Each row below holds a small network's activations on one input, seen along a few directions.
Each table varies a few parts of the input and shows all the possible inputs, shuffled.
Descriptions start from the smaller parts, as in this example, which fits no table here: line(4) and (point or line(11) or (values(3) and ring(8))).
Shared parts are said once, and a part with two or three values counts as separate values.
In the rows, 128 means zero.

Other details of the inputs vary at random and push rows far along two fixed directions, the same in every table; ignore that.

Table:
r1: [ 46 136 228 141  94  65 139 100 217 130  80  45]
r2: [140 144 132 140 119 170 134 162  88 106 161 156]
r3: [161 117  93 139 144 138 123 147  95 134 151 149]
r4: [ 61  98 193 111 126  62 128  84 226 155  70  37]
r5: [ 92 193 146  74 183  95  71 123 110 164  74  89]
r6: [100  46 190 167  69 141 175 119 209 103 171 124]
r7: [123  22 152 178  83 108 169 126 213 123 141 115]
r8: [124  36 157 173  84 103 181 119 219 105 145 124]
r9: [ 75 233 180  89 139 111  93 139 102 154  85 105]
r10: [164 117  85 139 152 150 118 140 103 121 144 136]
r11: [176 128  83 139 132 137 129 120  98 111 143 134]
r12: [ 90 198 144  61 158  99  89 128 107 184  73 100]
r13: [151 129  78 156 127 142 137 130  90 114 135 140]
r14: [170 120 102 128 158 147 109 134 108 112 155 151]
r15: [168 122 102 112 145 160 120 135 110 128 156 159]
r16: [157 115  95 119 148 165 118 142 106 138 154 154]
r17: [107 203 143  71 175  92  74 112 117 144  68  83]
r18: [138 131  82 152 133 140 138 147  95 111 139 155]
r19: [ 49 100 213  97 101  66 133 110 222 181  72  76]
r20: [142 136  99 125 125 150 140 142 101 117 152 178]
r21: [ 90 196 142  56 165 118  86 107 110 179  72  91]
r22: [ 49 101 209  95  96  76 137  93 221 181  69  71]
r23: [130 129  92 131 129 154 138 150  97 128 150 173]
r24: [150 139  81 150 125 136 141 122  95  96 140 150]
r25: [149 155 119 170 121 153 129 156  94  96 154 144]
r26: [143 127  95 132 127 155 136 149  97 136 146 169]
r27: [163 116  79 141 152 155 111 122 103 109 144 125]
r28: [ 99 201 153  50 171 107  75 115 120 161  78 101]
r29: [ 98 200 127  86 157  85  91 108 100 163  61  72]
r30: [155 115  92 114 147 179 114 125 108 130 153 148]
r31: [ 71 224 180  82 141 108  90 136  96 148  87 104]
r32: [117  34 167 153  80 118 182 122 222 122 155 143]
r33: [135  25 164 160  97 101 169 119 220 121 159 123]
r34: [168 125 100 115 132 150 127 139 105 132 155 162]
r35: [165 120  83 142 139 141 125 144  98 126 142 139]
r36: [125  37 150 177  79 104 183 102 215 101 143 114]
r37: [105 209 145  84 146  79  90 120 102 156  56  94]
r38: [117  35 163 151  75 128 186 105 220 122 153 137]
r39: [158 133 101 143 133 134 135 142  95 116 146 166]
r40: [147 126  95 149 136 138 133 150  92 127 144 161]
r41: [ 83 218 139  86 152  78 103 120 104 142  62 103]
r42: [161 114  94 136 157 148 116 143 100 130 152 146]
r43: [138  24 156 160 105 113 164 112 228 108 153 109]
r44: [146 152 129 167 126 151 127 159  91 104 162 154]
r45: [ 99 202 150  48 166 117  79  99 118 161  75  96]
r46: [168 127  97 113 127 161 131 123 103 132 152 156]
r47: [157 119  90 119 130 165 130 131  99 143 150 151]
r48: [142 144 128 160 127 147 124 155  84  98 164 153]
r49: [108  47 183 190  78 117 171 132 208  87 163 112]
r50: [107  43 195 186  83 120 176 142 203  95 166 118]
r51: [ 72 211 125  96 150  84 103 111  97 148  58  88]
r52: [155 114  96 116 152 168 109 141 110 131 156 153]
r53: [168 123  99 110 140 170 124 119 108 127 153 153]
r54: [148 146 115 165 118 156 136 142  81  85 149 128]
r55: [146 136  98 143 135 133 137 142  96 109 149 171]
r56: [164 127 105 123 120 150 126 141  99 132 147 170]
r57: [151 128  85 152 131 141 135 147  94 119 136 150]
r58: [ 79 227 162 106 140  94  92 117  89 127  75  76]
r59: [163 115  86 137 156 154 109 139 107 114 145 135]
r60: [131  27 168 169  85 101 169 121 215 121 151 131]
r61: [141 154 126 147 112 178 134 142  95 112 162 156]
r62: [105  28 156 157  78 133 185 113 216 132 151 132]
r63: [142 138  95 123 120 160 144 126 100 117 149 173]
r64: [148 146 122 161 123 155 134 159  85  89 151 138]
r65: [161 122  81 154 123 142 126 129  89 121 133 136]
r66: [ 68 101 216  98 132  54 126  96 231 158  81  63]
r67: [ 30 108 206 117 116  48 144 110 219 158  75  77]
r68: [174 124  85 135 148 150 113 114 107  99 146 130]
r69: [172 130  88 148 119 137 128 122  92 111 135 141]
r70: [ 97 208 152  61 137 104  94 106 104 173  64 107]
r71: [140 145 128 138 114 180 139 146  86 106 158 151]
r72: [176 127  90 135 136 136 127 137 102 115 144 144]
r73: [176 125  85 137 144 147 121 115 103 106 144 131]
r74: [157 119  97 147 132 138 122 149  90 134 143 157]
r75: [ 64 210 139  69 146 108 106 114 102 169  68 111]
Description of these inputs: line(5) and (values(3) or (values(2) and line(6))).
Changing only the line(5) part turns r52 into r59. The same change can be made to r56. Which row results?
> r37
Which other rows does r4 become when the values(2) part takes its other values? List them by row number.
> r73
Which other rows does r48 become when the values(3) part takes its other values? List them by row number.
> r44, r50
Start at r55 and move only the line(6) part, one step at a time. The first step leads to r39. Which rows follow, in order?
> r60, r33, r66, r14

Table:
r76: [152 209  43 141 153 160 112 128  37  94 121 155]
r77: [ 82 128 176 168 122  65 131 125 151 125 109  95]
r78: [ 96  93 222 148  81 111 134 103 218 107 128  81]
r79: [109 190 123  84 173 114  80  98 100 171  80  96]
r80: [168  83 116 164 113 152 143 155 149 107 171 175]
r81: [185 144  65 118 164 171 112 129  60 134 148 138]
r82: [107 100 147 113 130 103 127  89 171 163  98  83]
r83: [ 94 191 148 101 152 120  86 144 114 159  86 109]
r84: [ 98 114 166 111 130  91 122 122 182 131  98 114]
r85: [ 99 102 149 107 127 100 127 113 170 151 106  77]
r86: [115 112 164 103 145  94 117  95 188 141 111 103]
r87: [ 65 122 184 112 121 122 132 117 168 141 121 114]
r88: [157 177  63 142 151 168 128 141  65  76 139 144]
r89: [107 121 162 121 103  85 138 124 174 155  90 113]
r90: [118 240 133  68 158  96  89 145  73 167  60 111]
r91: [ 77 137 149 136 123 102 138 105 181 101  97  90]
r92: [ 93 115 160 129 106 103 133 128 168 163  91  98]
r93: [ 82 204 148  75 146 124 113 126  81 161  89 107]
r94: [ 94 105 157 115 123 104 136 126 166 146  92  86]
r95: [166  70  97 162 113 142 148 134 141 106 158 173]
r96: [ 81 129 185 162 131  71 125 134 156 115 117  93]
r97: [ 71 117 170 114 104 113 147 108 156 155 106 109]
r98: [179 183  52 108 165 146  87 132  42 128 135 170]
r99: [ 66 121 175 118 112 116 138 108 163 151 113 116]
r100: [104 140 193 137  91 112 119 100 166 122 109  90]
r101: [171  68  98 148 127 144 133 131 150 100 179 163]
r102: [ 90 104 147 117 128 100 114 104 175 153 106  92]
r103: [104 113 170 105 132  93 130 127 178 128  98 104]
r104: [177  62  84 150 110 135 148 122 138 114 165 158]
r105: [156  82 119 145 101 155 176 136 128 106 179 174]
r106: [115 228 122  60 167  93  88 133  69 157  55 107]
r107: [147  85 126 149 111 161 157 135 137  98 186 186]
r108: [148  79 106 160 101 168 165 149 129 118 179 150]
r109: [ 97 223 130  67 181 119  73 141  70 154  64  95]
r110: [138  78 127 151 115 181 161 144 129 104 187 161]
r111: [102  92 225 142  82 113 143 108 215 105 128  72]
r112: [170  42 114 151 118 141 153 133 173  96 183 148]
r113: [139  81 105 171 101 168 153 139 134 120 178 165]
r114: [184 177  98 144 110 173 110 130  46 104 145 147]
r115: [160  76 117 166 117 172 146 164 140 112 172 150]
r116: [115  81 163 113 117  79 143  82 204 153 101  94]
r117: [166 168  88 169 148 129 125 164  33 101 152 143]
r118: [165 144  60 133 142 164 114 146  51 130 128 158]
r119: [152  84 130 143 112 163 166 141 134  96 186 177]
r120: [ 95 240 134 117 161  68  87 135  42 147  67  94]
r121: [112 194 123  80 147  89  99 121  93 157  59 116]
r122: [ 87 128 188 156 133  72 133 139 153 113 117  83]
r123: [170 145  70 117 166 171  98 148  63 118 156 144]
r124: [ 85 107 155 125 123 104 123 116 171 148  92 101]
r125: [161 175  53 144 139 160 139 136  58  86 132 141]
r126: [152  88 116 157 108 155 152 144 144 103 185 178]
r127: [105  61 172 116 105  74 153 104 223 138 116  86]
r128: [181 146  75 117 176 179 102 134  66 124 155 141]
r129: [ 90 216 106 105 140  99 115 104  92 127  58  92]
r130: [190 184  58 107 175 153  91 118  44 135 135 168]
r131: [ 90  92 180 131 103 102 148 134 197 155 102  85]
r132: [153  87 107 163  99 149 158 135 139 113 177 180]
r133: [ 93 208 143  73 136 102 114 113  84 159  80 131]
r134: [136  29 119 184  73 157 183 133 174 119 183 152]
r135: [138  82 113 165 111 173 147 148 139 110 186 163]
r136: [113 138 195 126  91 112 132 109 161 120 110  75]
r137: [ 77 124 177 114 120 118 135 132 171 143 119  96]
r138: [151  64 103 164 125 166 137 147 140 103 167 156]
r139: [ 98 216 151  73 152 107 102 137 100 147  93 117]
r140: [176 199  70 124 151 153  97 156  41 135 127 183]
r141: [195 152  78 109 173 160 107 131  72 116 153 157]
r142: [125 109 157  99 135  89 136  96 179 149 104  90]
r143: [ 89 105 156 111 137 105 108 113 180 143 114  90]
r144: [155  76 105 178 106 164 144 149 139 124 165 162]
r145: [141  59 130 164  91 150 175 122 159 106 183 183]
r146: [166 168  73 126 125 153 128 144  55 129 146 180]
r147: [114 242 143  67 169 104  79 149  79 157  68 114]
r148: [160  38  89 165 105 150 151 123 150 120 171 141]
r149: [170 155  83 126 127 157 139 153  69 120 158 172]
r150: [168  62 101 156 140 170 132 120 147 114 180 145]
What do these inputs look like to the network?
> ring(5) and (values(3) or (values(2) and line(6)))
Changing only the ring(5) part turns r87 into r99. The same change can be made to r138. Which row results?
> r124
Changing only the ring(5) part turns r102 into r143. The same change can be made to r130. Which row results?
> r86
Start at r82 and move only the line(6) part, one step at a time. The first step leads to r148. Which rows follow, in order?
> r118, r92, r134, r97
Start at r113 and move only the ring(5) part, one step at a time. The first step leads to r135. Which rows follow, in order?
> r137, r108, r134
Which other rows does r129 become when the values(3) part takes its other values? List them by row number.
> r114, r120
Which other rows does r146 become when the values(2) part takes its other values? List them by row number.
> r134

Table:
r151: [123 116 146  94 110 124 139 104 158 153 123 142]
r152: [124 111 164 108 142 120 116 141 162 138 135 129]
r153: [ 84 116 152 117 118 149 137 132 148 149 131 126]
r154: [113 126 142 127 115 123 136 114 155 114 117 113]
r155: [129 232 118  94 156 131  96 134  51 129 100 118]
r156: [106 126 158 148 108 108 135 138 140 131 121 123]
r157: [119 111 129 132 132 105 130 122 156 143 116 114]
r158: [127 218 106  93 173 126  81 121  54 130 100 118]
r159: [123 100 126 123 129 106 129 123 150 146 110 110]
r160: [112 131 164 144 107 122 130 127 142 121 126 110]
r161: [110 126 150 135 115 105 147 134 144 126 121 120]
r162: [189  88  74 150 130 171 131 132 101 109 165 148]
r163: [185 100  76 159 134 171 133 131 108 105 172 152]
r164: [167 106  77 160 118 160 148 146 102  98 163 176]
r165: [109 113 138 134 132 100 132 121 148 128 121 120]
What do these inputs look like to the network?
> values(3) or (values(2) and line(6))

Table:
r166: [ 95 188 129 101 146  70  94 113 109 151  54  86]
r167: [155 170  90  97 161 162  95 145  78 142 140 163]
r168: [ 59 187 186  93 140 124  96 140 131 153  88  92]
r169: [144 200  90 141 160 166  88 148  35  95 133 127]
r170: [197  36  82 159 111 178 169 120 159  87 188 157]
r171: [ 77 168 147  78 126  89 114 113 124 179  66 102]
r172: [145 215  75 126 135 149 129 140  39 107 121 159]
r173: [177  93  62 163 106 158 154 134 104 114 149 153]
r174: [169  65  90 164 114 170 150 151 126 123 178 183]
r175: [179 210  93 115 134 163 105 126  43 115 128 143]
r176: [122 117 181 142 103  95 130 101 175 108 119  97]
r177: [111 208 185  93 143  83  91 131 109 149  84  93]
r178: [ 76 168 154  80 136  96 111 108 124 179  73  98]
r179: [ 97 207 180  70 126 108 100 105 108 160  85 106]
r180: [117  36 172 118 111 122 155 117 236 131 144 129]
r181: [ 91  95 161 122 128 115 131 120 187 154 122 121]
r182: [100 195 135  74 152 103  97 100 124 156  72  77]
r183: [156 109  96 174 112 194 145 144 100  87 173 135]
r184: [158 118  89 182 112 140 157 141 100  71 167 173]
r185: [114  95 165 126 135  93 127 129 183 139 127  98]
r186: [159 115 104 178 117 138 160 168  98  90 175 180]
r187: [ 87 188 149  59 152 108  95 105 119 172  85 100]
r188: [146  78 113 170 103 201 154 148 112  97 196 161]
r189: [180 178  83  96 185 143  90 154  53 126 132 151]
r190: [107  41 154 171 112  98 153  99 218 112 139  99]
r191: [116  74 153 142 121  97 136 101 202 115 130  94]
r192: [101 100 143 133 120 111 143  98 181 138 111  91]
r193: [112 116 194 118  98 116 133 121 183 138 127 125]
r194: [191  88  78 145 144 155 129 125 119  85 167 155]
r195: [135 211  93 114 142 152 118 162  44 123 132 190]
r196: [ 88  93 156 118 120 116 141 103 176 154 123 113]
r197: [ 94  52 195 178 100 119 156 147 205 108 154  91]
r198: [109  73 144 146  99 107 160 104 191 136 112  93]
r199: [151  59 106 181  79 168 194 141 136  89 201 198]
r200: [159 183  79 125 181 141  91 155  43 136 134 149]
r201: [ 97  93 153 122 106 102 139 131 180 158 105 125]
r202: [166 180  71 125 158 128  99 166  36 140 117 152]
r203: [100 137 157  64 142 112 117 102 155 156  97 108]
r204: [107  94 146 147 120  86 134 107 173 128 105  93]
r205: [177  87  88 171 133 144 139 159 100 118 168 159]
Changing only one part turns r200 into r190. The same change can be made to r197. Which row results?
> r169
Changing only one part turns r168 into r183. The same change can be made to r201. Which row results?
> r173
What do these inputs look like to the network?
> ring(5) and (values(3) or line(5))
Start at r185 and move only the ring(5) part, one step at a time. The first step leads to r191. Which rows follow, in order?
> r182, r187, r167
Which other rows does r199 become when the values(3) part takes its other values? List them by row number.
> r179, r188
